These are the activations of a small neural network, seen along a few directions. Each row is one input.
Each table varies a few parts of the input and shows all the possible inputs, shuffled.
Descriptions start from the smaller parts, as in this example, which fits no table here: ring(8) and (point or line(9) or (values(3) and line(4))).
Shared parts are said once, and a part with two or three values counts as separate values.

Rows:
r1: 47; -22; -13; 14; 6; -22; 1; 0; 8; 28; 4; 0; -5; 11; -3
r2: -17; -6; -14; 25; 15; -13; 4; -5; 15; 18; -8; -9; -24; 5; -3
r3: 2; -16; -19; -41; -8; 16; -17; 1; -18; -32; 5; 6; -5; 6; -1
r4: -14; 15; 15; -30; 2; 14; -4; -5; -16; -40; 33; 2; -3; -1; -2
r5: -16; -18; 14; -4; 9; 14; 33; 8; 0; 0; -14; -15; -10; 16; -8
r6: 24; -20; 47; -4; -6; 0; 23; 4; 18; 0; 18; -4; -4; -5; 16
r7: -10; 2; 16; -25; -3; 16; 14; -1; -1; -20; 22; -6; -8; -18; 16
r8: 8; -3; 27; -10; -1; 29; 29; -2; 2; 0; 19; -12; -7; -17; 1
r9: 26; -11; -28; 9; -1; -8; -2; -6; -8; 25; 1; -5; -20; -2; 6
r10: 10; 0; -39; -8; 7; -1; -15; -12; -14; 15; 4; -15; -10; 0; -4
r11: -5; 28; -10; 3; 7; 1; -13; -6; 10; 0; 25; -16; -22; -20; 5
r12: 3; -18; 7; 32; 21; -31; 2; -5; 24; 18; -8; -12; -10; 19; -7
r13: 40; -38; 11; -6; -16; -8; 21; 4; -7; 1; 2; -11; 10; 17; -2
r14: -31; 4; -20; 9; 30; -5; -3; -2; -3; 14; -1; -8; -20; 9; -10
r15: -25; 11; -17; -1; 38; -5; -25; -9; -8; -11; -5; 6; -19; 18; -14
r16: 12; 37; -7; 25; -55; 0; -21; 6; -6; 13; -59; 49; 89; -15; 14
r17: -31; -10; 4; -28; 27; 4; -4; 0; -12; -34; -8; 7; -4; 16; -8
r18: 27; 8; 19; 25; 8; -4; 6; 7; 24; 29; 30; -6; -15; -1; -8
r19: -30; 41; 16; 42; -35; 7; -21; 14; 11; 12; -72; 40; 79; -11; 0
r20: -1; -40; 33; 2; 7; -6; 27; 6; 19; 6; -17; -5; -6; 18; -6
r21: 15; -31; -8; -17; -19; -2; 18; -1; -13; 0; 0; -8; -4; -1; 9
r22: 14; 12; -40; -15; 9; -11; -34; -2; -19; -15; 7; 6; -14; 9; -6
r23: 2; 15; 4; 14; 1; -8; 2; 0; 13; 17; 28; -15; -22; -15; 10
r24: -36; -21; 1; -7; 6; 11; 14; 4; -5; -21; -9; -5; -13; -3; -5
r25: 6; -13; -23; -32; -11; 8; 16; 0; -19; -19; 7; -11; 5; 8; 0
r26: -9; 62; 30; 31; -49; 10; -20; 8; 7; 16; -36; 44; 78; -32; 15
r27: -10; 32; -8; -5; 12; -5; -30; -6; -1; -19; 33; 3; -19; -12; -4
- What do these inputs look like to the network? => values(3) and (point or (values(2) and line(4)))
- Changing only the values(3) part turns r26 into r16. The same change can be made to r11. Which row results? => r10
- Start at r6 and move only the line(4) part, one step at a time. The first step leads to r8. Which rows follow, in order? => r7, r4

Rows:
r28: 18; -7; 21; -15; -34; 26; 4; 2; -12; -5; 12; -4; 29; -5; 6
r29: -23; 23; -26; -9; 14; -2; -19; 5; -18; -8; -32; 8; 10; 13; -12
r30: 24; 9; 9; 34; -11; -12; -4; -3; 23; 23; 11; -6; -4; -20; 1
r31: 2; 24; -25; -14; 7; 11; -33; -6; -14; -5; 2; 14; 11; -31; 7
r32: -8; -15; -32; -51; 51; 4; -1; -16; -19; -30; 50; -29; -92; 21; -9
r33: 0; -18; -16; 33; 1; -29; -1; 8; 21; 21; -20; 0; 12; 13; -12
r34: -17; 49; 5; -4; 10; 6; -13; -1; -5; -10; -3; 16; -10; -23; -2
r35: -12; -30; 14; -5; -14; 3; 20; 3; -6; -18; -20; 12; 30; 16; 8
r36: 1; 6; 7; 42; 11; -5; 10; -4; 33; 22; -14; -2; -5; -4; -2
r37: -5; 28; -30; -30; -11; -3; -30; 3; -18; 6; -1; 15; 10; -2; -8
r38: 21; -16; -30; 27; -12; -23; 7; 6; 8; 25; -18; 5; 7; 1; -6
r39: 36; -2; -7; 29; -9; -8; -9; -20; 3; 28; 8; -3; 12; -12; 5
r40: 10; -13; 9; -26; -36; -1; 20; 5; -12; -5; 5; 4; 33; -2; 6
r41: -25; -19; 34; -13; -10; 3; 16; 16; 11; -9; -26; 1; 14; 11; 6
r42: -9; 5; 50; -8; -18; 17; 17; 5; 8; -9; 4; -6; 13; -10; 7
r43: -15; -6; 41; 2; -14; 24; 18; 3; 14; -20; -9; 4; 14; 6; 5
r44: 17; 9; 18; 43; 4; -8; -1; -4; 27; 19; 10; 9; -4; -12; 4
r45: 8; 4; 39; -10; -16; 20; 17; 8; -6; -2; 12; 0; 18; -17; 22
r46: 4; -2; 5; 42; 9; -11; 2; -1; 12; 23; -26; -11; -3; 20; -9
r47: -12; 12; -35; -12; 6; -4; -25; 11; -33; -3; -17; 21; 11; 0; -12
r48: -3; -30; -3; -16; -27; 8; 17; 13; -6; -6; -16; 6; 29; 3; 12
r49: -2; -64; 9; -54; 26; 4; 36; -10; -3; -36; 62; -42; -61; 26; -6
r50: 25; -48; -19; 1; 44; -20; 21; -18; 2; 1; 63; -46; -83; 32; -6
r51: -39; 21; -16; 2; 17; -4; -23; 3; 1; -16; -31; 9; 0; 2; 8
r52: -6; 46; -3; -6; 9; 10; -20; -1; -18; -5; 7; 11; 1; -26; -4
r53: -30; 35; 0; 7; 13; 13; -25; -8; 3; -20; -10; 17; -3; 3; -8
r54: 37; -1; -17; 11; -9; -21; -2; 4; 4; 38; -4; -5; 12; -1; -2
- What do these inputs look like to the network? => values(3) and (point or ring(8))
- Changing only the values(3) part turns r44 into r34. The same change can be made to r36. Which row results? => r53
- Change only the values(3) part in r50. List by row number the other rows that result. => r32, r49
